A small network was shown many inputs. Here are its activations along a few directions, one row for each input.
Each table varies a few parts of the input and shows all the possible inputs, shuffled.
Descriptions start from the smaller parts, as in this example, which fits no table here: ring(5) and (point or line(11) or (values(3) and line(6))).
Shared parts are said once, and a part with two or three values counts as separate values.
In the rows, 128 means zero.

Other details of the inputs shift rows strongly along two fixed directions, in all tables alike. That doesn't count.
These rows show it; all are for the same input, with only those details redrawn:
[146 166 103  78  82 123 127 168  72 117 180]
[111  89 153 137 172  78 166 235 100  70 104]
[141 141 134  80 134 145 151 133 150 152  89]
[141 140 135  80 134 146 151 133 149 153  90]
[111  85 159 142 179  75 168 239 100  68  95]
[142 140 135  80 133 145 151 132 149 152  88]
[111  87 156 139 175  78 167 238 100  70 101]

A family of inputs:
R1: [156 163  78 142  59 166  84 115  67 109 234]
R2: [109 126 135 134 140 117 112  76 150 164 113]
R3: [134 182  70 124  44 121  82  93  47 133 240]
R4: [141 140 135  80 134 147 150 133 149 153  89]
R5: [126 124 124 149 135 158 113  73 152 133 119]
R6: [130 157 118 114 150 163 145 112 164 124  99]
R7: [137 122 134 141 131 135 126 101 160 171 114]
R8: [ 99  97 151 144 174  62 174 232  91  85  97]
R9: [129 129 132 163 135 163 126  75 152 131 110]
R10: [113 123 139 143 140 139 113  72 162 139 118]
R11: [163 162  89 123  51 138  85 128  75 126 232]
R12: [129 122 142 137 126 131 130  96 157 168 114]
R13: [123 112 147 136 136 148 107  84 165 141 121]
R14: [136 112 135 143 133 161 110  84 160 132 113]
R15: [124 153 123 111 150 171 156 112 136 138  91]
R16: [118 116 146 117 134 111 113  93 163 172 118]
R17: [117 158 122 104 141 140 160 112 129 160  83]
R18: [135 102 147 123 122 131 111  94 159 156 109]
R19: [140 108 145 125 127 139 112  98 164 151 112]
R20: [140 144 124 103 144 167 138 121 171 121 101]
R21: [119 130 131 156 128 135 130  75 142 157 103]
R22: [130 177  69 119  42 110  81  94  46 137 233]
R23: [121 163 116 108 142 133 149 113 158 147  95]
R24: [139 164  85 103  42 104  82 112  62 147 235]
R25: [136 114 139 155 132 173 120  86 156 134 114]
R26: [117 107 122 201 142 117 121 165  80  67 166]
R27: [131 154 127  89 138 125 149 130 172 156 102]
R28: [131 102 134 165 110  93 116 177  88  86 175]
R29: [122 107 135 137 117  78  93 173  93  90 188]
R30: [104  87 145 159 185 103 167 225  98  52 100]
R31: [126 129 124 160 135 141 127  81 150 155 106]
R32: [121 117 120 153 101  71 111 165  80 103 185]
R33: [130 107 133 139 129 153 107  82 157 135 115]
R34: [146 143 132  82 138 142 139 135 176 140 101]
R35: [120 117 127 149 136 148 116  72 152 137 109]
What is each input in this table made of?
Answer: ring(5) and (values(2) or line(5))
Changing only the ring(5) part turns R28 into R12. The same change can be made to R19. Which row results?
Answer: R32
Change only the line(5) part in R35. List by row number the other rows that result.
Answer: R5, R9, R10, R26
Change only the ring(5) part in R27. List by row number the other rows that result.
Answer: R6, R20, R23, R34
Change only the values(2) part in R34. List by row number the other rows that result.
Answer: R4

A family of inputs:
R36: [140 142 116 108 108 126 126 151 104 114 159]
R37: [144 197  70  80  42 124  98 127  54 131 237]
R38: [127 133 138 108 142 141 145 104 159 162  83]
R39: [129 111 142 130 149 121 144 165 129 111 104]
R40: [127 116 143 135 141 142 130  81 166 169  89]
R41: [111 111 140 147 148  96 130 145 130 117 120]
R42: [119 119 131 147 127 102 126 137 115 127 138]
R43: [129 116 135 145 126 114 123 144 124 119 140]
R44: [132 148 110 114 105 116 128 145  91 125 155]
R45: [123 110 143 127 155 115 142 167 134 108 111]
R46: [127 120 132 136 130 111 119 148 125 110 143]
R47: [125 134 115 134 101 121 109 120  93 119 169]
R48: [123  98 153 136 166 117 151 167 142 108  86]
R49: [119 131 125 122 127 110 136 150 112 123 133]
R50: [129 103 138 153 135 123 122 141 125 118 133]
R51: [124 124 124 159 149 145 142 149 120  84 122]
R52: [116 133 117 156 146 137 139 135 114 103 124]
R53: [134 111 148 129 143 160 123  87 170 150  91]
R54: [136 127 133 118 130 152 119  89 168 148 108]
R55: [149 176 107  76  90 188 106   9 184 214 115]
Changing only one part turns R40 into R50. The same change can be made to R52. Which row results?
Answer: R51
What is each input in this table made of?
Answer: values(2) and (point or line(4) or ring(5))
Change only the ring(5) part in R53. List by row number the other rows that result.
Answer: R43, R46, R50, R54

A family of inputs:
R56: [119 118 141 142 160 143 142 104 164 139  81]
R57: [125 116 129 141 120 103 119 153 104 109 152]
R58: [127 105 149 139 160 142 140 121 165 131  81]
R59: [130 115 145 129 154 147 137 115 167 136  87]
R60: [126 125 123 139 115 111 118 138 103 120 155]
R61: [121 123 124 142 119 107 120 140 103 116 151]
R62: [170 201  88  58  44 198  90  13 149 219 169]
R63: [128 129 118 143 120 123 124 147  98 104 154]
R64: [124 103 156 128 160 130 136 114 178 147  77]
R65: [129 113 147 127 157 146 139 117 172 136  83]
R66: [117 130 120 144 120 105 121 136 104 117 153]
R67: [121 130 120 138 116 109 119 132 105 120 155]
R68: [138 161 111  85 113 129 145 162 104 122 141]
R69: [124 128 119 144 122 120 125 148  98 101 153]
R70: [130 143 125  90 126 115 148 161 117 132 121]
R71: [128 121 127 132 119 110 118 146 112 114 153]
R72: [127 109 148 139 158 147 141 115 165 137  82]
R73: [122 133 114 144 121 119 124 144  97 102 157]
What is each input in this table made of?
Answer: values(2) and (point or line(8))
Changing only the values(2) part turns R68 into R70. The same change can be made to R73. Which row results?
Answer: R67
Change only the line(8) part in R73. List by row number the other rows that result.
Answer: R56, R58, R59, R63, R65, R69, R72
